These are the activations of a small neural network, seen along a few directions. Each row is one input.
In each table, some parts of the input vary, and every possible input appears once, in random order.
Descriptions start from the smaller parts, as in this example, which fits no table here: values(2) and (point or line(11) or (ring(5) and line(6))).
Shared parts are said once, and a part with two or three values counts as separate values.
(in the rows, 128 means zero)

Other details of the inputs shift rows strongly along two fixed directions, in all tables alike. That doesn't count.
These rows show it; all are for the same input, with only those details redrawn:
[ 68 158 119 125 157 121 103 217  63 161 100 162]
[160 102 112 136 105 158 141  90 156 134 146 110]
[132 120 111 138 119 133 114 100 120  97 128 115]
[103 139 111 139 135 112  92 125  84  78 111 126]
[176  91 111 136  95 168 150  72 175 134 155 102]
[ 87 145 120 123 147 139 123 213  89 189 112 159]
[129 118 122 119 126 178 163 196 144 239 137 150]

A family of inputs:
R1: [ 95 141 129 129 148 116 127 168 104 122 103 157]
R2: [169  94 133 140 100 148 177  74 187 146 156 103]
R3: [154 100 132 137 101 144 162  92 163 150 152 107]
R4: [194 129 152 124  79 161 130  91 216 138 170  89]
R5: [167 106 125 116 126 135 163  92 166 132 152 106]
R6: [ 99 134 130 150 138  93  98 119  91  81 109 124]
R7: [140 113 125 106 137 156 166 205 142 249 155 138]
R8: [129 121 131 124 125 174 172 195 151 236 127 143]
R9: [119 125 132  91  84 104  91  75 147 116  90 140]
R10: [ 96 147 128 138 144  88 115 115  90  76 115 139]
R11: [108 129 128 143 134 106 115 122 114  75 106 124]
R12: [115 121 120 145 132 105  98 103 101  87 127 122]
R13: [105 149 118 138 144 108 110 118  97  69 100 137]
R14: [125 130 132 136 141 105 114 101 100  82 111 148]
R15: [125 171 156 114 129 119  84 109 144  72 133 119]
R16: [160 103 133 138 118 144 162  90 170 142 142 128]
R17: [149 159 141 124 101 123  80 119 148  92 152 111]
R18: [120 136 122 130 145  97 121 103 112  79 124 121]
R19: [129 166 162 101 133 129  82 100 133  72 131 128]
R20: [ 77 155 136 115 165 115 119 217  68 149  88 190]
R21: [172  95 124 133 105 144 161  85 174 145 158  91]
R22: [183  92 128 126 112 143 174  83 190 146 160  87]
R23: [152 120 129 118 127 163 163 138 144 169 122 154]
R24: [133 127 132 126 130 114 134  96 112  96 126 143]
R25: [ 76 199 163 114 155 111  85 234 108 157 109 151]
R26: [183  97 129 115 117 151 169  79 169 144 153 120]
R27: [114 127 133 149 138 104 120 113 120  97 114 124]
R28: [128 112 124 141 117 125 125 107 134  98 123 113]
R29: [142 120 138  92 152 156 177 195 138 236 137 159]
R30: [117 135 121 146 132 115 118 107 117  76 106 117]
R31: [117 130 109 139 127 120 100 107 102  80 119 118]
R32: [129 121 137 118 140 148 177 191 154 229 137 135]
R33: [ 89 144 124 117 156 119 125 219  85 198 127 152]
R34: [108 139 122 129 147  85 102 132  89  84 119 107]
R35: [ 97 131 115 138 135 103  89 129  85  72 113 129]
R36: [128 116 122 136 113 119 124  98 117 108 146 118]
What is each input in this table made of? -> point or (line(5) and (point or line(6)))
Change only the line(5) part in R8. List by row number the other rows that result. -> R13, R23, R30, R31

A family of inputs:
R37: [120 131 115 153 150 102 119 133  96  95 133 114]
R38: [164 139 134 137 103 151 116  87 175 107 171  78]
R39: [111 127 108 134 129 119 104 126 101 101 115 123]
R40: [120 124 108 153 130 127 112 119 104  92 132 119]
R41: [107 129 148 116 133 154 158 200 139 235 112 171]
R42: [157  96 114 130 116 124 136  68 147  98 151  88]
R43: [135 108 128 133 140 155 171 179 139 213 161 128]
R44: [ 88 147 126 125 139  94 113 161  96 123 105 146]
R45: [179  89 120 118  89 176 168  94 184 185 152 127]
R46: [116 125 124 119 131 146 163 202 137 221 131 139]
R47: [168  90 121 136  90 136 135  37 176  91 138  95]
R48: [102 153 134 128 151 100 120 138  99  79 103 145]
R49: [117 127 116 129 122 115 105 103 114  97 115 133]
R50: [ 96 176 147 111 135 107  77 180 110 128 120 136]
R51: [169  91 123 125 104 124 142  44 165  99 153  96]
R52: [174 102 133 124 121 135 153  45 162  79 148 105]
R53: [161 114 130 114 120 184 175 135 167 193 137 151]
R54: [166 135 134 123  97 146 112  81 180 110 161  78]
R55: [100 131 116 137 135 109 102 136  97  99 105 117]
R56: [136 121 136 112 117 167 161 160 147 215 128 165]
R57: [102 135 112 128 133 118 102 152  79 111 108 134]
R58: [175 103 133 131 107 124 147  40 164  90 140 105]
R59: [ 93 151 138 127 138  96 118 145  99 112 102 150]
R60: [103 137 113 145 141 123 108 163  75 114 122 138]
R61: [116 136 136 110 149 171 163 204 137 225 119 179]
R62: [100 140 119 152 143 106 120 157  92 107 126 122]
R63: [125 145 134 127 156 103 125 116 104  80 110 133]
R64: [135 120 142 118 136 169 170 170 161 205 122 155]
R65: [116 170 153 114 139 114  83 160 121  90 121 139]
R66: [172  84 122 147 104 177 175 112 185 179 161 101]
R67: [114 165 156 116 126 108  79 150 124 105 124 138]
R68: [110 137 127 131 128 114 104 103 110  92 108 145]
R69: [127 125 114 134 139 101 116 117 108  97 123 108]
R70: [ 92 144 141 119 150  92 112 140  85 110 111 149]
R71: [114 135 124 126 141  92 112 123 102 102 114 128]
Changing only one part turns R46 into R48. The same change can be made to R42. Which row results? -> R52
What is each input in this table made of? -> line(5) and (point or line(6))
Which other rows agree with R71 in the line(5) part? List them by row number. -> R44, R45, R47, R49, R50, R51
Change only the line(5) part in R41. List by row number the other rows that result. -> R47, R55, R64, R66
